A small network was shown many inputs. Here are its activations along a few directions, one row for each input.
Each table varies a few parts of the input and shows all the possible inputs, shuffled.
Descriptions start from the smaller parts, as in this example, which fits no table here: one of 3 separate values, together with either a single point or one of 11 places around a ring or (one of 4 places along a line, together with one of 8 places around a ring).
Shared parts are said once, and a part with two or three values counts as separate values.

Other details of the inputs shift rows strongly along two fixed directions, in all tables alike. That doesn't count.

A family of inputs:
row 1: [ -7   3  -8   6  -5  -1   0  -3   4  -5 -11  15  -7  15  -2]
row 2: [ -4   2  -5   7  -5  -2   3 -10   3   1 -16  13  -7   9 -10]
row 3: [-20   3 -21   7   4   1  -1  29  18 -22  21  19  -8  38  18]
row 4: [ -4   3  -1   4  -6  -5   2  -9   4  -3 -14  18  -5   4  -7]
row 5: [-9  4 -9 -2 -1  7  1 -2 -4 -6  0 30 -4 10 -7]
row 6: [ 12  -2  11  -3   1  -4   0  -6  -6   8  -4 -18   5 -20  -3]
row 7: [ -7  -3  -6 -10  16  12  -2  35   0 -11  47  -9  10  11  25]
row 8: [ -3   3  -5   6  -6  -3   0 -11   1  -2 -16  13  -7   9  -7]
row 9: [ -3   3  -4   5  -7  -4   0  -8   2  -3 -15  15  -7   4  -8]
row 10: [ 12  -1  10  -3   0  -4  -2  -6  -6   8  -4 -19   5 -20  -4]
row 11: [ 11  -3   9  -4   3  -1  -1  -2  -5   9   1 -26   6 -14   3]
row 12: [ -7  -3  -6  -9  16  13  -2  35  -1 -10  46  -8  10  10  25]
row 13: [ -5   1  -5   7  -6  -1   2  -9   3   0 -16  12  -7   8 -10]
row 14: [ -4   3  -1   4  -8  -5   0 -10   4  -3 -14  17  -5   4  -7]
row 15: [ 10  -5   9  -2   3  -1   0  -2  -3  10   2 -26   6 -14   0]
row 16: [  8  -4   6  -1   2   0   0  -1  -1   9   2 -21   4 -10   0]
row 17: [  6  -1   6 -11   4   8  -1  -1 -12   7  10  -6   7 -16  -2]
row 18: [  8  -2  11  -4   1  -3  -1  -1  -1   5   3 -17   6 -15   3]
row 19: [ -3   3  -5   6  -5  -3   1 -10   1  -1 -17  14  -7   9  -7]
row 20: [ 10  -3  14  -4  -1  -3  -1  -7  -4   8  -5 -17   6 -21  -1]
Description of these inputs: one of 4 separate values, together with either a single point or one of 4 places along a line.
Q: The inputs of row 6 and row 3 match in every part but the choice among 4 separate values. If row 5 is changed in the same way as row 6 into row 3, which row does it become?
A: row 17
Q: Which other rows does row 4 become when the choice among 4 separate values takes its other values? List them by row number.
A: row 14, row 18, row 20

A family of inputs:
row 21: [ 12  -6   0  -4  13   6  -1  11 -10  12  14 -42   7  -6   7]
row 22: [ 19   2   5   3 -18   3   1 -57 -25  32 -60  -1 -10 -25 -48]
row 23: [  6  -7  13 -10  10   7   2   3  -7   9  14 -28  14  -7  18]
row 24: [  0 -11   4   4   5   4   3   9  13   8  17 -24   6   4   6]
row 25: [ 19   9  20  -5 -22  -8  -3 -50 -22  17 -51  22  -4 -53 -44]
row 26: [ 14   1   2  -6   8  -5  -6  14  -8   0  13 -36   5 -12  11]
row 27: [ 13  -4   0  -3  12   3  -2  11 -12   8  16 -41   6  -8   7]
row 28: [  4  -9  11 -10   9  11   2   2  -7  11  16 -27  15  -4  15]
row 29: [-19   0 -14  15  -5  -2   5   3  24  -7  -7  27 -12  33  -3]
row 30: [-14   9 -13   0  -5  -1  -2   8   7 -18   7  41  -8  14  -3]
row 31: [-16   5 -16   3  -3   4   1   7   4 -15   5  44 -10  19  -6]
row 32: [  7  -5   8 -10  10   8   0  10 -10   7  27 -17  11 -19   3]
row 33: [-16   9 -10   3  -7  -5  -1   1   9 -21  -8  37  -7  27  11]
row 34: [-10   6 -23  10   0  -1  -1   8   2 -14  -7  19 -13  29  -1]
row 35: [-16   6  -9  14 -10 -13   0   8  24 -18  -9  29 -12  19   2]
row 36: [-1 -4  0 -8  9 12  1 13 -3  4 25 -4  7 -4  3]
row 37: [  8  -5  15 -10   9   0   0   6  -8   1  12 -25  14 -13  20]
row 38: [-19   5 -11   4  -2   4   3  -1   5 -13  -5  33  -7  32   8]
row 39: [  2  -8   7   4   6  -8   2  16  13  -2  15 -22   6  -4  12]
row 40: [ 16   0  16  -5 -18   8   4 -57 -24  32 -46  17  -3 -40 -52]
row 41: [ 10  -5  15  -2   4 -13  -2  13  12   1  16 -34  10 -21  14]
row 42: [-18   1 -13  16  -6  -5   4   3  22 -10  -5  27 -11  29  -3]
row 43: [ 12   1   2  -4   7  -5  -7  15  -8  -2  10 -33   4 -13  11]
row 44: [-17   9  -9   3  -7  -4  -2   3   8 -22  -9  36  -8  24  13]
Q: The inputs of row 41 and row 39 match in every part but one. If row 30 is changed in the same way as row 41 into row 39, which row does it become?
A: row 31
Q: What do these inputs look like to the network?
A: one of 4 separate values, together with one of 6 places along a line
Q: Which other rows does row 29 become when the choice among 4 separate values takes its other values? List them by row number.
A: row 21, row 23, row 36
Q: Which other rows does row 40 become when the choice among 4 separate values takes its other values? List them by row number.
A: row 22, row 24, row 28

A family of inputs:
row 45: [ 20  -4  17   3  -1 -13  -2  -8  -2  13 -12 -42   5 -29  -2]
row 46: [ 13  -2  15   2  -4 -12  -1 -14   2  10 -20 -27   4 -16   1]
row 47: [-8  0 -4 -4  6  4 -1 19  6 -9 26  6  4  7 13]
row 48: [ 18  -5  21   0  -1 -10  -1 -13  -2  15 -14 -42   9 -26   3]
row 49: [ 23  -8  19   1   2 -12  -2  -7  -3  18  -7 -52   8 -32  -2]
row 50: [ -4   6   0  -1 -10  -1   1 -16  -1  -2 -17  31  -6  -3 -15]
row 51: [  1   1   3  -2  -6   4   2 -14  -3   8  -8  14  -1  -9 -16]
row 52: [ -4   7  -5   0  -8   0   2 -20  -8  -2 -24  35  -8   4 -16]
row 53: [-5 -3 -6 -5 12 10  2 19 -2 -3 28 -5  6 11 12]
row 54: [-12   0 -13  -1   8   9   1  16   2 -10  21  14  -1  23   9]
row 55: [ -4   6  -8   0  -9   6  -1 -19  -9   2 -20  29  -9   4 -20]
row 56: [ -4   1  -8   9   4 -12  -2  23  17 -13  10 -12  -3  17  17]
row 57: [ -3   5  -4   1  -7   3   3 -20  -9   2 -20  29  -7   3 -18]
row 58: [-9 -1 -5 -3  5  5  0 18  7 -9 26  8  3 11 11]
row 59: [ 21  -8  23  -1   1  -9   0 -12  -2  18  -9 -51  12 -29   4]
row 60: [ -5  -2  -9  11   4  -9  -1  21  17 -11  11 -14  -3  19  15]
row 61: [ -4   3  -2   2  -8   5   3 -16  -5   3 -18  27  -6   0 -18]
row 62: [-3  1 -6 -8  9  8 -3 21 -5 -8 27 -5  5  6 16]
row 63: [-10   3 -14  -3   5   9  -2  18   0 -12  20  11  -1  19  10]
row 64: [-11   8  -7   5 -13   1   2 -21  -3  -5 -28  48 -13   8 -20]
row 65: [ -3   6  -7   0  -9   7   0 -18  -9   4 -19  26  -8   2 -20]
row 66: [ -3  -7   0   6   7  -4   0  19  16  -4  16 -27   4  15  22]
row 67: [ -7   3 -10  -7   6   6  -4  20  -2 -12  22   6   1  12  14]
row 68: [ -8  -2  -6  -3   7   7   0  19   2 -10  23   6   3  11  13]
row 69: [-9 -2 -6 -2  7  8  0 20  3 -8 23  5  3 11 11]
row 70: [ 14  -8  16   2  -1  -7   2 -12   2  17 -13 -38   6 -19   0]
row 71: [ -3   3  -1   1  -9   2   1 -17  -1   3 -14  27  -5  -2 -18]
row 72: [ -8   0  -4  -4   6   4  -1  20   2 -12  21   8   3   9  15]
row 73: [ 22  -8  17   1   3 -10   0  -5  -2  18  -6 -52   8 -31  -3]
row 74: [ -6   7  -6   2  -8   2   2 -21  -8  -1 -24  37 -10   6 -18]
Q: What do these inputs look like to the network?
A: one of 5 places along a line, together with either one of 2 separate values or one of 4 places along a line
Q: The inputs of row 66 and row 70 match in every part but the place on the line of 5. If row 54 is changed in the same way as row 66 into row 70, which row does it become?
A: row 53
Q: Which other rows does row 46 become when the choice among 2 separate values takes its other values? List them by row number.
A: row 56
Q: Which other rows does row 66 become when the choice among 2 separate values takes its other values? List them by row number.
A: row 49
